Each row below holds a small network's activations on one input, seen along a few directions.
Each table varies a few parts of the input and shows all the possible inputs, shuffled.
Descriptions start from the smaller parts, as in this example, which fits no table here: one of 2 separate values, together with either a single point or one of 11 places around a ring or (one of 5 places around a ring, together with one of 6 places along a line).
Shared parts are said once, and a part with two or three values counts as separate values.

Other details of the inputs shift rows strongly along two fixed directions, in all tables alike. That doesn't count.

Rows:
x1: 3.42	2.85	0.17	5.73	-5.00	0.93	0.12	0.78	-4.26	2.90	1.52	3.12	-3.51	0.29	0.74	2.47
x2: 2.25	3.41	0.17	1.53	-0.60	-1.70	-1.44	1.82	1.75	-1.88	0.92	-0.04	-0.89	-0.53	1.98	1.62
x3: 1.46	0.98	-2.42	-0.60	1.90	-1.04	-1.75	2.25	3.03	-2.26	-0.55	-1.83	1.92	2.35	0.12	-0.23
x4: -2.89	-2.31	3.06	-2.49	1.83	-0.41	0.07	-2.23	1.43	0.20	0.79	-0.39	2.06	-2.07	-0.27	-3.59
x5: -0.13	2.80	-2.60	1.81	-0.09	-0.86	0.89	3.73	-0.16	-0.44	-2.53	-0.07	1.41	0.05	1.74	3.41
x6: -3.54	-0.98	-0.86	-0.37	0.74	-0.54	1.36	0.82	0.91	-0.78	-1.28	-1.93	2.34	-0.48	1.06	2.32
x7: 2.43	3.92	-1.02	3.70	-5.30	-1.15	2.03	1.32	-2.29	0.79	2.31	4.51	-3.31	-1.56	0.24	4.70
x8: -5.37	-6.67	3.16	1.33	-0.49	0.60	5.03	-9.21	-2.62	0.19	0.97	0.93	-2.58	4.07	0.00	0.23
x9: 1.23	-0.39	-1.27	-1.26	0.85	1.81	-1.76	2.38	-1.50	1.84	-2.66	0.01	0.98	1.21	-1.31	-2.61
x10: 2.38	3.40	1.15	6.92	-1.96	0.57	0.89	2.38	-2.13	3.34	-0.61	4.89	-2.88	-0.17	1.21	2.10
x11: -5.72	-2.24	1.29	-1.35	4.46	-2.00	1.03	-3.63	2.59	-3.44	0.21	-1.46	1.29	2.40	0.17	-1.94
x12: -3.33	-3.01	0.48	-5.21	-0.29	-0.52	1.66	-1.85	1.20	-0.56	0.59	0.07	1.30	-1.04	-1.72	-1.08
x13: -3.53	1.00	2.73	5.64	-1.39	-2.88	2.92	-5.23	-0.17	-2.38	4.39	1.66	-3.20	1.48	2.21	3.14
x14: 5.15	0.73	-1.38	-0.40	-2.54	2.01	-0.07	0.10	-2.72	0.18	1.15	-0.69	-2.62	0.19	-0.65	1.88
x15: -1.86	-2.92	-0.37	-5.31	1.20	-1.19	-2.35	-2.07	4.09	-2.68	2.66	-5.83	3.57	0.36	-1.70	-2.60
x16: 2.79	-1.25	-2.36	-1.77	0.99	1.81	-1.31	1.20	-1.72	0.77	-3.51	-0.93	0.11	1.79	-1.62	-1.37
x17: 1.08	4.06	-0.92	2.37	1.75	-0.99	-1.10	2.27	0.76	-0.52	-1.07	1.84	-0.61	-0.80	1.61	0.05
x18: 1.06	1.83	-0.53	-4.47	1.02	-0.60	-4.48	1.66	2.51	-0.64	0.97	-3.54	2.26	-4.36	-0.84	-3.12
x19: 5.28	0.35	-1.07	-0.61	-1.78	2.26	0.45	0.72	-2.07	0.17	-0.27	0.13	-2.54	0.92	0.29	1.87
x20: 0.25	0.68	-2.46	-3.29	0.55	-0.27	0.14	2.92	0.47	-0.27	-1.87	1.40	1.18	-0.63	-1.80	-0.38
x21: 2.90	2.16	-0.22	6.45	-2.78	1.55	0.58	2.20	-3.66	2.82	-0.68	4.16	-3.26	1.45	1.28	2.66
x22: -6.36	-7.45	1.74	-2.21	3.69	1.49	5.50	-8.61	-1.64	-1.80	0.11	-0.44	-1.13	5.34	-1.18	-1.43
x23: -0.54	1.16	-1.63	-2.03	-1.74	-0.83	-0.88	2.06	0.62	-0.42	0.17	-3.59	2.67	-2.67	0.25	1.92
x24: -8.18	-4.15	4.31	3.16	2.36	-0.41	5.20	-7.04	-1.26	1.43	0.22	3.35	-0.96	3.38	-0.26	-2.05
x25: -1.43	-5.26	-0.13	-2.76	1.61	1.93	0.15	-2.77	-1.03	0.40	-1.85	-2.04	0.39	1.81	-1.93	-1.88
x26: 0.33	-0.04	-1.84	-3.20	-0.16	0.13	-0.22	2.92	0.80	0.01	-0.99	0.87	0.98	-1.73	-1.69	0.29
x27: -0.30	3.31	1.01	7.83	-0.50	-2.07	2.04	-0.48	-0.05	-1.87	1.60	3.52	-3.65	1.80	3.29	4.66
x28: 1.83	-0.15	0.85	-4.64	0.40	1.21	-3.36	2.83	1.38	2.57	-1.57	-1.85	2.62	-2.78	-1.85	-4.36
x29: 1.81	3.64	0.40	1.52	-0.43	-0.95	-1.41	1.47	1.14	-0.16	0.60	1.09	-0.97	-2.32	2.10	0.52
x30: 0.78	0.65	0.74	-0.48	1.95	0.24	-1.81	2.54	1.03	0.77	-0.79	0.41	1.74	-2.76	-0.24	-2.22
x31: 0.54	1.14	-0.92	-3.74	3.25	0.02	-4.02	3.08	3.11	-0.72	-1.24	-2.50	2.50	-3.19	-0.30	-2.93
x32: 1.18	4.04	-0.89	5.38	-3.88	-1.25	2.34	2.49	-1.23	0.28	-0.14	1.90	-1.31	-0.59	3.67	6.51
x33: 0.70	1.38	0.12	-0.57	2.67	-0.16	-1.45	2.54	0.69	0.49	-1.67	0.93	1.94	-1.66	-0.35	-2.89
x34: -6.40	-8.00	2.54	-1.22	2.70	1.78	5.63	-8.93	-1.61	-1.48	1.19	-0.40	-1.82	4.50	-0.78	-0.26
x35: 1.68	0.76	0.55	-4.20	0.64	-0.03	-3.87	2.19	1.41	0.71	0.75	-2.48	3.12	-4.77	-1.75	-4.08
x36: 2.58	-0.02	-1.68	-4.44	0.63	-0.66	-3.66	2.52	4.39	-2.04	0.46	-4.43	3.17	-0.02	-0.35	-1.43
x37: 1.96	-0.80	0.06	-2.11	-1.33	1.84	-2.07	1.58	-1.12	2.19	-0.99	-0.73	0.62	-0.31	-0.82	-2.13
x38: -1.41	0.81	3.15	5.12	-2.85	-0.34	2.26	-3.00	-2.38	2.78	2.39	3.27	-2.65	-0.22	0.24	0.73
x39: 1.55	0.25	-1.80	-0.52	1.18	-0.64	-2.11	2.25	3.36	-1.98	0.33	-2.36	1.72	1.26	0.22	0.44
x40: 4.40	0.32	-1.31	0.79	-3.25	1.34	-1.18	0.04	-3.03	1.47	-0.04	-0.54	-2.02	-0.01	-1.01	1.09
Description of these inputs: one of 4 places along a line, together with either one of 2 separate values or one of 8 places along a line.
Changing only the place on the line of 4 turns x23 into x5. The same change can be made to x13. Which row results?
Answer: x11
Changing only the place on the line of 4 turns x9 into x37. The same change can be made to x16. Which row results?
Answer: x8
Which other rows agree with x26 in the place on the line of 4? List them by row number.
Answer: x6, x10, x21, x25, x27, x30, x31, x34, x39
Change only the choice among 2 separate values in x23. List by row number the other rows that result.
Answer: x7
Change only the choice among 2 separate values in x5. List by row number the other rows that result.
Answer: x20

Rows:
x41: 6.41	3.12	-3.29	-3.66	-1.34	0.21	-4.44	5.70	1.90	-1.07	-0.35	-3.63	1.64	-2.39	-0.19	1.10
x42: -5.42	-3.90	0.42	-1.43	3.32	-0.55	2.19	-3.91	1.18	-2.33	-0.49	-2.06	1.30	2.73	0.27	-0.57
x43: -2.45	0.61	3.10	4.32	-1.94	-1.35	2.60	-3.16	-0.53	0.48	3.03	2.75	-2.10	-0.84	1.69	1.58
x44: 4.49	4.24	-1.94	-3.25	-0.92	-0.11	-4.53	6.53	1.14	1.25	-1.05	-1.00	2.27	-4.97	-0.94	-1.09
x45: -6.96	-5.26	2.46	-5.95	6.12	-0.31	-0.52	-3.34	3.46	-0.88	-0.87	-2.53	4.20	-0.05	-2.02	-6.81
x46: 5.36	-2.58	-1.54	-8.74	0.61	4.62	-5.17	3.98	-2.06	4.31	-3.85	-2.88	2.62	-2.54	-4.89	-6.22
x47: 4.30	4.65	-2.13	6.41	-0.75	-0.55	0.76	3.36	-0.66	-1.01	-0.96	3.39	-3.04	2.37	2.66	4.42
x48: -6.30	-1.67	3.12	3.54	1.90	-1.09	3.40	-4.18	-0.21	0.18	0.46	2.50	-0.52	1.03	1.21	-0.66
x49: 5.61	-0.59	-1.87	2.39	-3.51	3.53	1.54	0.47	-5.51	2.65	-1.77	2.44	-4.11	3.06	-0.84	2.64
x50: -5.63	-6.13	1.56	-5.49	2.51	-0.56	0.43	-6.64	2.52	-3.11	2.38	-5.11	2.07	1.74	-1.65	-3.09
x51: 4.36	5.52	0.83	6.43	-3.56	-0.92	-0.92	1.82	-1.40	1.34	2.20	3.42	-3.30	-1.55	1.94	2.32
x52: 5.51	3.33	-4.15	-3.95	-1.07	0.06	-3.82	6.27	1.38	-0.98	-1.28	-2.92	1.90	-2.41	-0.65	1.32
x53: -2.83	0.99	0.69	8.70	-2.51	-1.73	5.93	-3.27	-1.89	-1.08	1.71	4.51	-3.97	3.79	3.27	6.41
x54: -6.43	-2.33	2.73	0.68	1.13	-1.26	2.55	-3.62	0.68	0.25	0.83	1.12	1.04	0.03	0.13	-1.34
Changing only one part turns x48 into x42. The same change can be made to x44. Which row results?
Answer: x52
Describe the family of inputs behind these rows.
Answer: one of 2 separate values, together with either a single point or one of 6 places along a line
Change only the choice among 2 separate values in x49. List by row number the other rows that result.
Answer: x46
